A small network was shown many inputs. Here are its activations along a few directions, one row for each input.
In each table, some parts of the input vary, and every possible input appears once, in random order.
Descriptions start from the smaller parts, as in this example, which fits no table here: one of 3 separate values, together with either a single point or one of 11 places around a ring or (one of 4 places along a line, together with one of 8 places around a ring).
Shared parts are said once, and a part with two or three values counts as separate values.
In the rows, zero is written as 128.

Other details of the inputs shift rows strongly along two fixed directions, in all tables alike. That doesn't count.

Table:
x1: [139 136 149 125 134 134 131 104 105 138 152]
x2: [125 148 134 131 138 123 126 110 123 132 168]
x3: [110 127 135 148 134 125 143 112 122 110 148]
x4: [145 148 104  90 102 116 124 140 130 155  92]
x5: [135 124 107 107  93 111 132 141 138 131  80]
x6: [130 119 104  92 110 149 139 134 140 160  85]
x7: [138 122  89  98 112 130 120 143 138 163  93]
x8: [116 128 130 152 135 110 130 119 123 112 150]
x9: [137 144 118  84 100 136 142 131 132 152  85]
x10: [120 124 137 155 132 108 132 120 128 112 152]
x11: [137 148 133 142 133 136 125 112 128 122 161]
x12: [143 126  96  93 112 124 138 175 145 139 106]
x13: [128 129 130 164 131 122 129 121 127 103 145]
x14: [123 147 139 133 139 129 137 111 119 133 161]
x15: [149 118 119 133 147 126 141 134 119 126 175]
x16: [125  87 137 156 128 132 121 122 118 122 144]
x17: [142 117 125 127 146 143 154 125 117 123 172]
x18: [133 123  91  90 111 139 121 135 141 159  94]
x19: [141 137 145 122 133 129 120 103 110 137 157]
x20: [145 118 120 126 145 136 144 125 121 122 179]
x21: [119  91 132 150 138 144 133 107 116 120 139]
x22: [141 144 143 152 125 127 123 128 126 127 159]
x23: [129 117 141 139 128 125 128 103 112 112 147]
x24: [121 144 148 131 139 134 143 109 123 133 157]
x25: [134 147 139 143 134 141 135 113 124 124 154]
x26: [108 124 144 147 135 130 148 111 126 109 143]
x27: [111 128 131 145 134 119 132 112 126 108 152]
x28: [118 133 100 115  91 109 137 153 148 127  90]
x29: [148 144 110  92  99 113 125 142 136 155  92]
x30: [132 136  97 126  95 117 136 151 156 118  83]
x31: [132 144 139 140 136 111 126 120 126 136 165]
x32: [132 154 109 102 101 143 146 139 151 138  87]
x33: [139 107 138 140 133 134 116 120 116 148 160]
x34: [141 119  95  99 109 127 121 144 144 163  93]
x35: [120 135 105 118  97 139 152 140 153 115  75]
x36: [124 113 155 139 128 136 142 103 113 113 136]
x37: [141 149 133 149 136 126 122 122 125 126 157]
x38: [122 127 137 159 130 138 141 113 126 100 143]
x39: [129 148 132 138 140 114 124 119 121 136 165]
x40: [146 127  92  92 119 121 139 169 149 139 104]
x41: [132 128 100 105  96 113 131 140 132 131  80]
x42: [ 43 164 215 128 245 130  15 188 138  73  36]
x43: [122  92 127 148 137 139 123 106 120 119 145]
x44: [143 156 100 111 101 120 128 151 153 141  94]
x45: [131 122  96  92 111 144 131 136 136 160  88]
x46: [146 132 153 133 124 120 119 118 109 141 157]
x47: [141 113 134 126 145 147 161 124 121 123 169]
x48: [133 112 151 148 120 118 125 118 111 116 145]
x49: [ 49 178 226 111 243 113  10 201 131 110  55]
x50: [128  88 133 156 136 128 122 116 123 122 143]
x51: [130 124 140 166 120 124 129 128 129 103 146]
x52: [124  92 127 154 140 130 120 116 117 122 141]
x53: [126 127 106 100  96 128 142 133 132 128  76]
x54: [118  88 141 149 136 149 139 105 120 120 136]
Each input here is: one of 6 places along a line, together with either a single point or (one of 2 separate values, together with one of 4 places along a line).
Changing only the place on the line of 6 turns x53 into x36. The same change can be made to x45. Which row results?
Answer: x6
Changing only the place on the line of 6 turns x46 into x4. The same change can be made to x51. Which row results?
Answer: x13
Which other rows does x48 become when the choice among 2 separate values takes its other values? List them by row number.
Answer: x46
Which other rows does x45 become when the place on the line of 4 takes its other values? List them by row number.
Answer: x1, x14, x25
Start at x54 and move only the place on the line of 6, one step at a time. The first step leads to x21. Which rows follow, in order?
Answer: x43, x52, x50, x16
Start at x34 and move only the place on the line of 4, one step at a time. The first step leads to x29. Which rows follow, in order?
Answer: x31, x44
Which other rows does x31 become when the choice among 2 separate values takes its other values? List them by row number.
Answer: x10

Table:
x55: [ 95 144 148 117 141 127 107 143 132 111  63]
x56: [115 114 134 130 159 134 106 152 128 119 120]
x57: [121 138  97 102  94 135 151 136 147 122  77]
x58: [127 113  89  94 113 141 145 147 148 139  82]
x59: [106 167 190 158 201 115  65 126 116 116 161]
x60: [ 99 109 189 144 202 147  89 121 106 105 136]
x61: [134 110  97 110 100 120 124 150 144 143  82]
x62: [157 135  86 110 102 121 127 124 135 166 140]
x63: [162  83 107 161  80 124 165  78 112 137 197]
x64: [121 129 218 142 199 149  89 101  88 132 178]
x65: [171  73 113 178  82 132 185  52  94 135 233]
x66: [179  79 109 189  97 133 182  73 104 130 245]
x67: [141 160  94 106  93 130 157 118 136 155 138]
x68: [ 92 139 187 167 197 128  88 140 119  84 149]
x69: [128 110  99  98 101 136 137 136 133 142  70]
x70: [ 94 147 133 117 153 130 109 163 150 107  82]
x71: [183 141 112 145  92 108 181 105 116 131 223]
x72: [104 133 150 141 132 118 113 125 124 110 102]
x73: [104 131 196 190 194 124  92 123 110  86 173]
x74: [126 137 101 121  90 110 134 149 153 127  78]
x75: [142 167 114  85  87 134 144 130 139 152  87]
x76: [154 141 101  78 116 111 130 171 136 154 107]
x77: [112 112 134 125 161 140 113 146 132 120 122]
x78: [135 127  97 131  70 113 150 118 140 126 114]
x79: [119 140  94 102 105 131 152 146 156 123  79]
x80: [107 149 138  86 164 136  94 153 131 158  90]
What do these inputs look like to the network?
Answer: one of 2 separate values, together with either one of 4 places along a line or one of 9 places around a ring
Changing only the choice among 2 separate values turns x57 into x60. The same change can be made to x70. Which row results?
Answer: x77
Which other rows does x75 become when the place on the line of 4 takes its other values? List them by row number.
Answer: x59, x67, x71
